W =
[[4 5 4 3 5 6 5 4 6 4 4 4]
 [3 5 4 1 5 7 4 4 8 4 2 4]
 [9 3 4 7 9 8 3 8 2 6 1 4]
 [3 3 5 4 3 5 2 5 4 5 2 5]
 [2 3 5 2 4 7 2 5 6 5 1 5]]
Indices start at 0.
row 0 col 0: 4
row 1 col 4: 5
row 1 col 9: 4
row 0 col 4: 5
row 2 col 1: 3
row 1 col 6: 4
row 2 col 2: 4
row 4 col 5: 7
row 0 col 6: 5
row 3 col 11: 5
row 2 col 5: 8
row 4 col 2: 5
row 1 col 7: 4
row 0 col 9: 4
row 1 col 1: 5
row 2 col 8: 2
row 4 col 11: 5
row 3 col 8: 4
row 3 col 0: 3

x =
[[ 12  24  15  -2   9  -4  -1   6   6 -18   3   7]
 [-15  -2   1 -14   4   9  -5   8  -1 -18 -12   3]
 [ -4  -9  -3   7   8  13  -9  -2  -3  -2  -1   3]
 [ -4  34  11  -1   6 -12  -2   3   7  -2  -8   5]
 [  6   0   4  -3  -2 -11   0   8 -18  21  -7   2]
 [ -9  -3  -3   1  15  -1   5  -8  -7  -9  -1 -10]]
x[0][0]	12
x[4][6]	0
x[0]	[12, 24, 15, -2, 9, -4, -1, 6, 6, -18, 3, 7]
x[5]	[-9, -3, -3, 1, 15, -1, 5, -8, -7, -9, -1, -10]
x[:, 11]	[7, 3, 3, 5, 2, -10]
x[1][1]	-2
x[5][9]	-9
x[1][4]	4
x[0][4]	9
x[4][2]	4
x[5][10]	-1
x[1][0]	-15
x[3][9]	-2
x[3][10]	-8
x[:, 1]	[24, -2, -9, 34, 0, -3]
x[:, 8]	[6, -1, -3, 7, -18, -7]
x[1]	[-15, -2, 1, -14, 4, 9, -5, 8, -1, -18, -12, 3]
x[:, 7]	[6, 8, -2, 3, 8, -8]
x[2][1]	-9
x[2][2]	-3
x[0][2]	15
x[5][4]	15
x[:, 10]	[3, -12, -1, -8, -7, -1]
x[1][11]	3
x[5][7]	-8
x[5][1]	-3
x[3][0]	-4

data = [[3, -26, 4, -34, -7, -14, 23, -12, -19, -9, 0, -14, -15, -13, -13], [-2, 26, -3, 34, 0, 7, -18, 10, 18, 6, -22, 9, 18, 8, 17]]
data[0][0] = 3
data[:, 6] = [23, -18]
data[0][14] = -13
data[-2][-5] = 0
data[-2] = [3, -26, 4, -34, -7, -14, 23, -12, -19, -9, 0, -14, -15, -13, -13]
data[0][-12] = -34
data[:, 4] = [-7, 0]
data[-1][-13] = -3
data[0][-6] = -9
data[1][-6] = 6
data[-1][-14] = 26
data[-2][4] = -7
data[:, -14] = [-26, 26]
data[:, -2] = [-13, 8]

a =
array([[-120.9,  168.4,  -58.1,   62.3],
       [  -4.0,  124.2,  -11.0,   65.2],
       [ 133.0,   25.1,  177.4,   31.5],
       [-129.9,  136.4,  166.1,   70.4],
       [ -94.6,  184.2,  -57.8,   97.0],
       [ -14.5,   82.6,   12.2,   17.9],
       [-102.3,   99.9,  -80.8,  -77.8]])
Rows and columns are counted from 0.
(0, 0) = -120.9
(6, 0) = -102.3
(5, 3) = 17.9
(4, 3) = 97.0
(6, 3) = -77.8
(5, 1) = 82.6
(3, 1) = 136.4
(0, 3) = 62.3
(3, 0) = -129.9
(0, 2) = -58.1
(4, 0) = -94.6
(1, 0) = -4.0
(5, 0) = -14.5
(2, 0) = 133.0
(0, 1) = 168.4
(2, 1) = 25.1
(6, 1) = 99.9
(3, 3) = 70.4
(1, 2) = -11.0
(3, 2) = 166.1
(6, 2) = -80.8
(4, 2) = -57.8

grid =
array([[ 39,   5,   3,  -2,  24,   8,   5, -16],
       [ -1, -19,   9, -14,  23,  25,  17,  21],
       [ 23,  37,   1,  18,  18,  18,   2,  14],
       [ -7, -39,  17,   3,  23,   5,  -3,  20],
       [ 22, -20,   3,  -7,   7,   2,   8, -27],
       [  7,   5,   1,  -2, -10,  19,   5,  35],
       [  7,  -2, -16,   7,  26, -15,   3,  16],
       [-17,   2,   7,  12,  10,  29,   0,   9]])
Rows and columns are counted from 0.
(0, 0) = 39
(1, 2) = 9
(2, 0) = 23
(1, 4) = 23
(7, 3) = 12
(2, 3) = 18
(1, 5) = 25
(0, 3) = -2
(3, 1) = -39
(1, 3) = -14
(2, 7) = 14
(5, 1) = 5
(4, 1) = -20
(2, 6) = 2
(1, 0) = -1
(1, 1) = -19
(0, 4) = 24
(4, 0) = 22
(4, 3) = -7
(0, 2) = 3
(5, 2) = 1
(4, 5) = 2
(2, 2) = 1
(7, 1) = 2
(4, 4) = 7
(6, 6) = 3
(5, 0) = 7
(7, 6) = 0
(0, 7) = -16
(6, 4) = 26
(3, 4) = 23

M =
[[ -2  15  -1 -16]
 [-16  -5  25 -18]
 [  0  17   9 -11]
 [ 20   6  15  10]
 [ 14  21   9 -24]
 [  8 -17  23 -21]
 [  9  -3  -3   2]
 [  6 -21  10 -24]
 [ -6  -4  17 -22]
 [ -2  19  -2  19]
 [ 27 -24   5   4]
 [  6   2  -3  -3]
 [-23 -14   3 -17]]
M[0, 0] = -2
M[:, 0] = [-2, -16, 0, 20, 14, 8, 9, 6, -6, -2, 27, 6, -23]
M[10, 2] = 5
M[:, 3] = [-16, -18, -11, 10, -24, -21, 2, -24, -22, 19, 4, -3, -17]
M[4, 1] = 21
M[5] = [8, -17, 23, -21]
M[6, 3] = 2
M[6, 0] = 9
M[12, 1] = -14
M[2] = [0, 17, 9, -11]
M[:, 2] = [-1, 25, 9, 15, 9, 23, -3, 10, 17, -2, 5, -3, 3]
M[6, 2] = -3
M[3, 3] = 10
M[3, 2] = 15
M[3, 0] = 20
M[0] = [-2, 15, -1, -16]
M[12, 3] = -17
M[10, 0] = 27
M[5, 2] = 23
M[7, 1] = -21
M[11, 3] = -3
M[3] = [20, 6, 15, 10]
M[5, 0] = 8
M[:, 1] = [15, -5, 17, 6, 21, -17, -3, -21, -4, 19, -24, 2, -14]
M[9, 0] = -2
M[12, 0] = -23
M[1, 2] = 25

arr = [-24   4  18  23  -3  19  28  -7  33]
arr[0] => -24
arr[5] => 19
arr[1] => 4

B =
[[ 21   0 -14  31  -3 -14  16 -14]
 [ -9 -12  21  -3  22 -29 -12 -23]]
B[0,0]: 21
B[:, 7]: [-14, -23]
B[0,2]: -14
B[1,5]: -29
B[1,4]: 22
B[1,3]: -3
B[0,5]: -14

m =
[[ 120.5  -40.3 -159.3   56.9]
 [-111.4   66.8 -123.8  206.7]
 [ 165.2   -3.6   28.6 -114.9]
 [ -49.7   31.6 -137.6  166.1]
 [ 171.8   15.6   30.8 -109.7]
 [ 126.1   73.6   40.9  -38.7]
 [  46.3   49.7   54.1  -38.0]
 [  75.6  -10.1   31.9  -88.0]
 [-121.5   72.7 -127.2  220.9]
 [ -87.2   44.0 -116.5  210.6]
 [ -48.2   11.6 -152.6  159.2]
 [ -84.3   51.4 -133.7  192.3]
 [ 154.6    5.2   30.3  -99.4]]
m[0][0]: 120.5
m[-11][0]: 165.2
m[1][-2]: -123.8
m[10][-1]: 159.2
m[-2][-1]: 192.3
m[-3][-4]: -48.2
m[-2][-2]: -133.7
m[-13]: [120.5, -40.3, -159.3, 56.9]
m[3]: [-49.7, 31.6, -137.6, 166.1]
m[8][-1]: 220.9
m[8][-4]: -121.5
m[12][2]: 30.3
m[-8][-2]: 40.9
m[4][2]: 30.8
m[1]: [-111.4, 66.8, -123.8, 206.7]
m[4]: [171.8, 15.6, 30.8, -109.7]
m[-5][-3]: 72.7
m[-11]: [165.2, -3.6, 28.6, -114.9]
m[12][0]: 154.6
m[5]: [126.1, 73.6, 40.9, -38.7]
m[7][0]: 75.6
m[:, -3]: [-40.3, 66.8, -3.6, 31.6, 15.6, 73.6, 49.7, -10.1, 72.7, 44.0, 11.6, 51.4, 5.2]
m[7]: [75.6, -10.1, 31.9, -88.0]
m[-4][1]: 44.0
m[-6][1]: -10.1
m[-12][0]: -111.4
m[:, -2]: [-159.3, -123.8, 28.6, -137.6, 30.8, 40.9, 54.1, 31.9, -127.2, -116.5, -152.6, -133.7, 30.3]
m[-11][-2]: 28.6
m[10]: [-48.2, 11.6, -152.6, 159.2]
m[-9][-1]: -109.7
